These are the activations of a small neural network, seen along a few directions. Each row is one input.
In each table, some parts of the input vary, and every possible input appears once, in random order.
A made-up example of a description, with smaller parts first: one of 5 places around a ring, together with either a single point or one of 11 places along a line or (one of 3 separate values, together with one of 6 places along a line).
Shared parts are said once, and a part with two or three values counts as separate values.

Other details of the inputs vary at random and push rows far along two fixed directions, the same in every table; ignore that.
These rows show it; all are for the same input, with only those details redrawn:
-6 22 1 10 -13 -16 17 0 -3 -24 9 20 1 17 4
30 -28 -22 -6 11 -9 17 -46 -32 -19 -4 4 -12 -28 -28
3 32 -11 1 -17 -3 12 10 9 -10 -15 -6 4 29 18
32 -44 -20 -8 24 -10 15 -59 -43 -27 6 15 -20 -48 -45
-8 5 7 13 -4 -23 19 -16 -11 -34 20 30 -2 8 -9
-3 29 -5 9 -16 -9 16 8 4 -15 -5 1 4 29 18
18 38 -29 -8 -20 5 13 14 10 4 -36 -35 7 30 32
92 0 -89 -52 9 42 0 -17 -6 41 -105 -114 -6 -10 25

Table:
row 1: 37 -50 -5 -5 18 0 15 -54 -37 -15 24 2 -33 -39 -48
row 2: 22 -65 24 1 40 24 -12 -42 -24 27 37 10 -34 -51 -67
row 3: -45 -14 46 11 -5 14 -10 25 27 26 40 23 6 5 -8
row 4: -4 2 -17 -1 32 -47 -58 -13 -24 -27 10 1 22 -55 10
row 5: -27 2 7 -2 2 20 3 39 17 22 -24 5 17 10 20
row 6: -49 21 22 31 43 -31 -74 29 -4 -12 19 28 31 -33 17
row 7: -30 38 35 30 -18 30 3 53 28 20 7 -11 9 51 29
row 8: -27 36 23 3 -44 1 -4 42 48 18 15 -11 10 54 36
row 9: -30 12 10 2 -21 -19 18 10 7 -24 13 40 9 17 9
row 10: -2 -41 4 -26 -7 -15 5 -21 2 -5 14 24 -11 -20 -22
row 11: -11 8 7 16 -10 -20 18 -8 -11 -30 19 32 1 9 -6
row 12: -30 -8 21 -16 -6 23 -10 42 34 35 -17 0 10 11 15
row 13: -31 -6 26 22 14 6 6 12 -5 -3 14 35 3 -2 -15
row 14: 67 8 -35 -25 -11 40 -9 -6 14 51 -42 -95 -17 15 15
What do these inputs look like to the network?
> one of 2 separate values, together with either a single point or one of 6 places around a ring
The inputs of row 8 and row 3 match in every part but the choice among 2 separate values. If row 9 is changed in the same way as row 8 into row 3, which row does it become?
> row 5
Change only the choice among 2 separate values in row 7. List by row number the other rows that result.
> row 1

Table:
row 15: -36 74 12 12 -62 1 19 40 49 15 33 -19 19 85 45
row 16: -19 11 25 40 -23 -24 25 -33 -4 -27 87 51 0 24 -30
row 17: -17 63 9 36 -11 -25 -33 15 11 8 25 -8 24 26 21
row 18: 53 -3 -45 -42 13 17 -40 -5 12 50 -40 -86 -8 -17 0
row 19: -53 21 40 33 -2 -50 -32 -6 1 -19 91 50 16 -6 -16
row 20: -4 15 -11 -17 12 75 7 57 25 94 -62 -38 20 26 22
row 21: -26 18 -39 -5 -3 59 26 45 43 82 -43 -39 25 34 21
row 22: 40 -107 -41 -36 23 2 24 -74 -43 -20 -11 2 -19 -80 -62
row 23: 62 -93 -34 -68 21 16 1 -49 -27 18 -49 -28 -27 -70 -39
row 24: 9 -72 3 -1 33 -20 42 -59 -54 -48 20 58 -28 -54 -62
row 25: -70 -14 41 48 24 -62 -9 -11 -38 -83 76 105 21 -30 -22
row 26: -64 54 36 25 -7 57 -3 79 41 56 -19 11 32 58 25
row 27: 58 -29 -14 -1 13 3 17 -58 -31 15 23 -4 -25 -25 -48
row 28: 45 10 -44 -32 6 7 -4 -12 0 20 -70 -29 -14 7 4
row 29: -60 -35 85 44 15 -39 -24 -6 -23 -48 97 88 -7 -29 -36
row 30: 4 4 36 10 -24 22 -6 42 19 12 -4 -17 -10 24 23
row 31: -35 48 20 41 -1 -11 -32 35 5 -10 18 -24 22 27 41
row 32: 82 -31 -77 -82 0 28 3 -31 -8 49 -90 -79 -23 -32 -4
row 33: 55 -76 -15 -44 28 24 -33 -37 -13 32 -21 -47 -31 -53 -33
row 34: 73 13 -40 1 2 39 19 -19 -15 24 -35 -67 -14 1 5
row 35: -11 24 34 20 6 17 -13 38 11 -8 9 -15 -15 34 28
row 36: 88 11 -54 -34 -2 48 -11 -12 0 57 -65 -91 -17 8 14
row 37: 55 -36 -53 -69 20 19 -32 -5 10 40 -84 -75 6 -47 22
row 38: -39 44 25 -3 -58 -6 28 62 53 8 -15 8 23 70 59
row 39: 18 64 -22 22 6 10 -32 16 5 17 -29 -67 22 14 45
row 40: 53 -111 -19 -45 32 9 7 -64 -53 -13 -27 4 -29 -95 -65
row 41: -40 -23 45 30 -20 -7 16 -13 4 -39 77 37 1 8 -25
row 42: -34 56 50 38 -57 12 6 75 53 4 14 -11 20 84 52
row 43: -47 36 31 1 -36 11 -4 72 36 -11 -30 3 16 53 57
row 44: -40 102 -1 42 -13 -27 -10 56 23 -30 -14 3 52 53 69
row 45: -93 81 16 47 -12 12 -21 100 62 44 -10 12 62 48 50
row 46: -7 48 4 5 -39 -14 19 23 15 -6 -24 24 3 54 20
row 47: -22 65 -19 23 -10 -45 -27 21 14 -12 -3 23 45 31 39
row 48: 61 -85 -32 -16 39 17 16 -84 -56 -8 18 -23 -33 -72 -62
row 49: 43 1 -26 -41 0 33 -44 24 29 62 -62 -104 2 -4 37
row 50: 54 -109 -28 -40 28 3 21 -70 -51 -12 -19 5 -26 -89 -66
row 51: 29 -8 -28 -10 19 11 -51 -1 -2 41 -43 -90 9 -34 23
row 52: -22 3 28 25 -20 -44 37 -23 -13 -44 41 89 3 22 -33
row 53: -44 -52 79 33 15 -23 -13 -15 -19 -50 86 90 -27 -25 -46
row 54: -43 -19 37 10 -25 -16 17 -17 12 -19 80 36 -3 5 -26
row 55: -33 -32 -1 5 25 -67 -19 -40 -20 -37 54 77 12 -52 -38
row 56: -35 -22 59 21 -22 -22 14 -3 16 -13 79 49 -14 4 -25
row 57: -33 35 -20 -15 -43 -21 41 1 38 -4 1 11 11 45 25
row 58: -51 -22 67 26 -1 -47 -5 -15 -5 -37 110 103 -32 -6 -55
row 59: 40 -32 -19 -4 21 2 28 -49 -52 -31 -21 19 -27 -47 -45
row 60: 43 -32 -7 -1 29 2 -17 -48 -26 7 16 3 -37 -26 -48
row 61: -65 52 14 24 -25 -25 -24 68 32 -15 -3 13 54 39 79
row 62: 66 -5 -56 -47 10 48 6 8 -5 28 -107 -91 -11 4 37
row 63: 71 7 -46 -13 30 34 -31 -13 -19 26 -57 -94 -11 -26 6
row 64: -41 18 1 -12 -48 -13 32 27 50 -9 -2 6 25 40 33
row 65: 28 -33 -42 1 13 -7 45 -63 -41 -33 -9 10 -13 -31 -41
row 66: -9 -59 9 -24 28 -35 5 -53 -24 -34 35 76 -36 -44 -64
row 67: -45 -22 39 16 20 -16 10 -5 -34 -69 35 78 -17 -8 -21
row 68: -38 42 10 12 2 -7 -9 56 5 -38 -12 14 21 28 49
row 69: 77 11 -32 -5 10 46 7 -15 -19 24 -43 -68 -24 -10 5
row 70: 0 -36 11 18 33 -26 17 -47 -53 -61 21 71 -32 -50 -58
row 71: 12 -29 17 19 32 -33 -23 -56 -37 -15 57 45 -22 -48 -65
row 72: -26 82 12 32 -48 -3 42 49 20 -16 -23 5 19 80 54
row 73: -7 -47 -9 -1 40 42 31 -12 -14 62 -9 20 -4 -36 -48
row 74: -47 -45 81 21 -8 -33 9 -18 -4 -33 96 93 -26 -22 -53
row 75: 51 -56 3 -9 42 26 3 -45 -44 -7 7 -18 -35 -44 -36
row 76: 45 -31 -45 -54 23 23 -30 3 -6 26 -86 -63 11 -47 28
row 77: 13 -55 -24 -5 10 -35 41 -83 -40 -35 30 60 -16 -36 -69
row 78: 42 -9 -41 -67 -5 36 -18 18 28 45 -98 -84 -3 3 44
row 79: 30 39 -23 -21 -31 23 9 22 33 52 -21 -67 -4 45 32
row 80: -22 66 2 21 -1 -15 -1 34 -4 -38 -13 22 23 23 37
row 81: -19 12 49 52 12 -10 0 -5 -18 -46 64 55 -26 4 -22
row 82: -28 49 -3 -12 -16 -29 -15 43 41 -6 3 22 24 32 33
row 83: -28 70 30 14 -57 3 1 60 53 19 24 -5 2 74 38
row 84: -6 57 7 44 -36 13 29 9 11 -20 31 -13 16 53 23
row 85: 1 31 -12 -13 -9 9 -44 29 33 49 -31 -80 26 6 54
row 86: 54 15 -60 -39 24 -3 -25 -17 -10 24 -65 -34 8 -17 6
row 87: -73 61 27 30 3 42 -17 87 54 47 -13 16 51 52 32
row 88: -33 59 36 33 -9 7 -26 64 24 -8 11 -22 14 51 54
row 89: 81 -31 -80 -77 3 23 17 -37 -4 49 -85 -80 -16 -22 1
row 90: -41 -26 74 50 9 -38 33 -24 -29 -60 107 89 -23 -6 -49
row 91: 22 -61 -42 -16 27 2 38 -58 -39 -32 -12 5 -17 -38 -38
row 92: -49 20 3 -1 -16 -37 -27 34 25 -2 0 16 43 3 56
What do these inputs look like to the network?
> one of 6 places along a line, together with either a single point or (one of 2 separate values, together with one of 6 places around a ring)
The inputs of row 56 and row 74 match in every part but the place on the line of 6. If row 52 is changed in the same way as row 56 into row 74, which row does it become?
> row 46
The inputs of row 40 and row 50 match in every part but the place on the line of 6. If row 62 is changed in the same way as row 40 into row 50, which row does it become?
> row 24
Change only the choice among 2 separate values in row 57. List by row number the other rows that result.
> row 15
Which other rows agree with row 60 in the place on the line of 6? List them by row number.
> row 26, row 28, row 33, row 35, row 43, row 53, row 58, row 66, row 67, row 70, row 78, row 81
Which other rows agree with row 61 in the place on the line of 6? List them by row number.
> row 17, row 19, row 25, row 31, row 39, row 44, row 45, row 47, row 51, row 55, row 85, row 92
Change only the choice among 2 separate values in row 86. List by row number the other rows that result.
> row 71
Change only the place on the ring of 6 in row 41. List by row number the other rows that result.
> row 15, row 16, row 48, row 54, row 84
